Each row below holds a small network's activations on one input, seen along a few directions.
Each table varies a few parts of the input and shows all the possible inputs, shuffled.
Descriptions start from the smaller parts, as in this example, which fits no table here: values(3) and (point or ring(9) or (line(4) and ring(5))).
Shared parts are said once, and a part with two or three values counts as separate values.

Other details of the inputs shift rows strongly along two fixed directions, in all tables alike. That doesn't count.

Table:
row 1: [ 55 -20 -47 -18  52  -4 -14  19  47 -34  45   7]
row 2: [ 53 -13 -24 -28  38  13 -15  11  71 -32  47 -22]
row 3: [  9 -34  34  44 -51  31  -4  25   5  53 -16  62]
row 4: [-47  36  -8  -9  26 -35  16 -22 -48 -17 -19 -44]
row 5: [-36  43  -2 -18  21 -28  30 -24 -47 -15 -21 -40]
row 6: [  9 -33  52  26 -62  40 -14  26  30  50 -16  38]
row 7: [-53  25  28  20 -20 -22  17 -19 -58  25 -44 -18]
row 8: [-45  27  -1 -42  18   5  39 -35  -8 -26 -30 -30]
row 9: [-74  10  26  -7 -20  10  23 -25 -23   9 -58  -9]
row 10: [-42  23 -19 -13  11 -19  23 -43 -44 -28 -16 -28]
row 11: [-48  23 -23 -13  12 -21  17 -35 -46 -29 -15 -28]
row 12: [-41  32 -19 -23   8 -14  33 -40 -48 -27 -19 -25]
row 13: [ 10 -31  34  41 -55  32   0  28   8  53 -14  65]
row 14: [ 60  -3 -26 -10  40 -29 -33  30  29 -20  54 -25]
row 15: [  2 -39  49  24 -61  26 -24  31  29  48 -25  41]
row 16: [ 15 -31  33  44 -71  19 -21  21  -8  47   0  43]
row 17: [ 85 -20 -56 -21  42 -14 -40  25  51 -45  80 -14]
row 18: [  7 -38  32  51 -51  27  -8  24  10  51 -15  61]
row 19: [ 65   5 -21  -8  39 -15 -21  24  28 -17  58 -27]
row 20: [-53  18 -24 -14  35  -9  34 -32 -31 -25 -29 -10]
row 21: [ 68  22 -16 -26  48   5 -38   9  52 -21  50   1]
Each input here is: point or (line(4) and line(5)).
Q: Which other rows does row 17 become when the line(4) part takes its other values? List them by row number.
A: row 1, row 14, row 15
Q: Start at row 12 and move only the line(5) part, one step at a time. The first step leads to row 16. Which rows follow, in order?
A: row 10, row 11, row 17

Table:
row 22: [-13  -5  10  -7  -6  19  10  -6  12   4 -18  12]
row 23: [ -9  -3   6   4 -15  -1  -2  -1  -8   5  -7  -2]
row 24: [ -7  -1   4   7 -13  -1   1  -5 -11   5  -5   5]
row 25: [ 10   5 -26 -12  29  -6   4  -7   3 -24  19 -14]
row 26: [ 78 -44   0  30 -18  17 -43  56  57  24  56  39]
row 27: [-6  3  8  9 -3  3  4 -1 -8 10 -8  7]
row 28: [-10   0  13   3  -8  -1   1   3  -2  11 -10  -5]
row 29: [  3  -3 -25 -28  28  10  11 -12  24 -31  10  -9]
row 30: [ -8   0   7   7   0  -2   1   1  -7   9 -13   9]
row 31: [ -9  -1   5   6 -14   0  -3  -3  -9   5  -6   0]
row 32: [ -9  -6   0   9  -5  -3   1   0 -10   6 -10   9]
row 33: [ -5   4  10   3  -6   2   2  -1 -10   9  -8   6]
row 34: [-10  -4   8   5 -14  -2  -1   1  -7   4  -8  -3]
row 35: [ 13   6 -27 -15  26  -8   5  -6   3 -24  18 -15]
row 36: [-12  -6   7   5 -13  -3   1   1  -5   7  -7  -4]
row 37: [ -4   5   8   6  -7   1   5  -1  -8   9 -10   6]
row 38: [-8  3  7  8 -2 -1  4  3 -7  9 -9  9]
row 39: [ -7  -2   3   5 -11   1   2  -2 -14   6  -6   6]
row 40: [-7  6 11  3 -9  0 -1 -2 -7  8 -8  3]
row 41: [ 10   7 -23 -18  23  -9  -1  -7   4 -26  20 -17]
row 42: [ 10  12 -15 -20  27  -8  -2  -4  10 -21  14 -23]
row 43: [ 13  13 -17 -17  29  -8   2  -8   8 -21  17 -16]
row 44: [ -8   3  14   4  -9   0  -1   2  -3   7 -11  -3]
row 45: [-8  6 11  4 -9  2 -3 -2 -5  9 -9  0]
Q: What is each input in this table made of?
A: values(2) and (point or line(11))
Q: Changing only the values(2) part turns row 25 into row 27. The same change can be made to row 24. Which row results?
A: row 43

Table:
row 46: [-17  11  41  41 -18 -19 -22  17 -30  44 -22   3]
row 47: [-17  13 -43  10  32 -39   1 -19 -43 -27  13 -19]
row 48: [ -1  40 -21   3  39 -23  22 -21 -40 -16  14 -24]
row 49: [-35 -38  20  16 -60  25   2  -9  -2  16 -30  20]
row 50: [-16   1  36  17 -52  20  17   0 -18  35 -15  13]
row 51: [ -7  26  -3 -22  34 -39   2   0 -21 -17  -5 -48]
row 52: [-22  -9  27  17 -20  41  36  -3   1  34 -42  59]
row 53: [-27   2 -35 -21  10 -12   9 -18 -15 -39   5 -29]
row 54: [ -6  51 -14 -41  20  -9 -23 -47 -23 -33  -5  -1]
row 55: [-34  -8 -47 -27  47   4  32 -29  -1 -43 -20  13]
row 56: [  6  30 -18 -14  23 -25  32 -14 -34 -19   8 -31]
row 57: [ 65 -49  44  20 -44  35 -56  59  96  38  36  23]
row 58: [-27  -1  48  11 -42   5 -12  13  -3  38 -29  -4]
row 59: [-33 -10  39  14 -12  24   6  11  16  40 -57  42]
row 60: [ 83 -22 -20 -26  21  35 -10  18  84 -25  72 -10]
row 61: [ 87 -38 -53   1  23 -21 -36  39  34 -24  78  -6]
Q: What is each input in this table made of?
A: point or (values(3) and line(5))
Q: Which other rows does row 60 become when the line(5) part takes its other values? List them by row number.
A: row 48, row 50, row 52, row 56

Table:
row 62: [ -7 -24   2  22 -22  -8 -11  15 -13  14  -6  16]
row 63: [-13 -18   8   6 -23  27  15   8  14  12  -9  26]
row 64: [  3  13  22  18 -23   0  -6  16 -11  26   5   8]
row 65: [ -9  -6  24  -3 -19  20  -2  14  19  21 -15  12]
row 66: [-87  46  -2 -53  38 -14  49 -52 -44 -33 -65 -40]
row 67: [ -2 -23   6  28 -24   1   0   9 -11  16  -2   5]
row 68: [  0 -25   6  25 -25  -5   1   8 -11  16  -3   8]
row 69: [-11   3  29  29  10   6 -14  10  17  30 -18  15]
row 70: [ 67 -13 -52 -21  36   9 -24  11  58 -44  79  -9]
row 71: [  3 -16   9  15 -29  13  -2 -10  -1  12  -5  22]
row 72: [ -3  -2  23   5 -26   6 -23   2   2  16 -10  12]
row 73: [ -5 -16   5  11 -25  11 -14  -3  -4   9  -8  29]
row 74: [  3  -1  28  12 -28  15 -11  -4   3  18  -5   1]
row 75: [-62  62  -3 -26  36 -27  47 -52 -70 -25 -41 -50]
row 76: [ -8  -7  20  18 -32  -5 -11  18  -4  20   2 -10]
row 77: [  1  -1   4  25 -22   3   4  11 -18  20   7  25]
row 78: [-75  29 -28 -24  28 -38  44 -50 -69 -39 -50 -40]
row 79: [ 69   0 -36 -31  42   1 -39  16  62 -37  73 -23]
row 80: [  1  -2   2  23 -17   1  -3  12 -20  22   1  29]
row 81: [  7   8  23  15 -14  -8 -15  16 -15  26  -6  16]
row 82: [ -5 -11  20  14 -23 -12 -21  19  -7  20  -8  -1]
row 83: [ -2  -7  31   2 -18  24   6   8  19  21 -16   5]
row 84: [ 88  -5 -54 -15  58 -14 -21  23  41 -37  71   1]
row 85: [  2  52 -64 -79  97 -34  14 -51   3 -93  23 -77]
row 86: [ 69   1 -34 -29  37   5 -33  16  64 -39  78 -27]
row 87: [  5  -5   4  22 -13  -3  -6  12 -21  20  -4  33]
row 88: [ 65 -11 -50  -3  86   2 -23  20  73 -34  64   1]
row 89: [-79  47  -2 -51  34 -15  52 -54 -42 -34 -68 -41]
row 90: [ 72 -23 -48 -33  54   9 -11  20  72 -42  54   3]
row 91: [ -8 -13   2  13 -29  15 -11  -2  -3  11  -3  25]
row 92: [ 14   8  26  18 -18  -5  -3   9 -12  28  -3   7]
row 93: [  9  -4   8  28 -16   6   5   6 -19  22   0  23]
row 94: [ -9 -22   8   2 -14  19   5   8  11  12 -19  35]
row 95: [-72  41  -5 -28  25 -37  42 -51 -62 -29 -46 -64]
row 96: [  3  50 -59 -75  94 -29  22 -55   5 -88  29 -82]
row 97: [  2 -14   5  13 -28   9 -10  -5  -3   8 -12  28]
row 98: [ -5 -21  13   9 -17  28  16   2  13  14 -15  23]
row 99: [-12 -19   6   3 -18  24   7   9  13  14 -13  30]
row 100: [ 13   9  23  16 -16  -9 -11  13 -14  25  -9  14]
row 101: [-10  -4  26  -1 -24  23   5  13  20  19 -10   8]
row 102: [ -3 -22  13   6 -18  22  17   0  13  15 -17  27]
row 103: [-10 -21  -1  23 -26  -4  -9  15 -12  16  -1  12]
row 104: [-10 -20   1  25 -31  -1  -2  14 -10  14   4   8]
row 105: [-72  65 -10 -32  35 -33  39 -47 -71 -25 -41 -45]
row 106: [ -8  -8  18  16 -27  -8 -18  19  -5  22  -3  -6]
row 107: [  0 -10  25  21 -26  -3  -9  12  -5  22  -4 -12]
row 108: [ -1  -8  31  -1 -19  18   8   5  19  21 -19   8]
row 109: [  0 -14   9  18 -28  19  -2  -9  -2  11  -4  19]
row 110: [ 11  -5   8  25 -17  -1   6   4 -19  22  -1  25]
row 111: [ 80 -13 -38 -22  47 -22 -37  32  57 -36  68 -34]
Q: Changing only one part turns row 63 into row 101. The same change can be made to row 103. Which row results?
A: row 106
Q: What is each input in this table made of?
A: values(2) and (point or (line(4) and ring(6)))
Q: Which other rows does row 100 become when the values(2) part takes its other values? List them by row number.
A: row 84
Q: Which other rows does row 83 become when the values(2) part takes its other values? List them by row number.
A: row 98
Q: Which other rows does row 93 become when the line(4) part takes its other values? List them by row number.
A: row 67, row 98, row 109
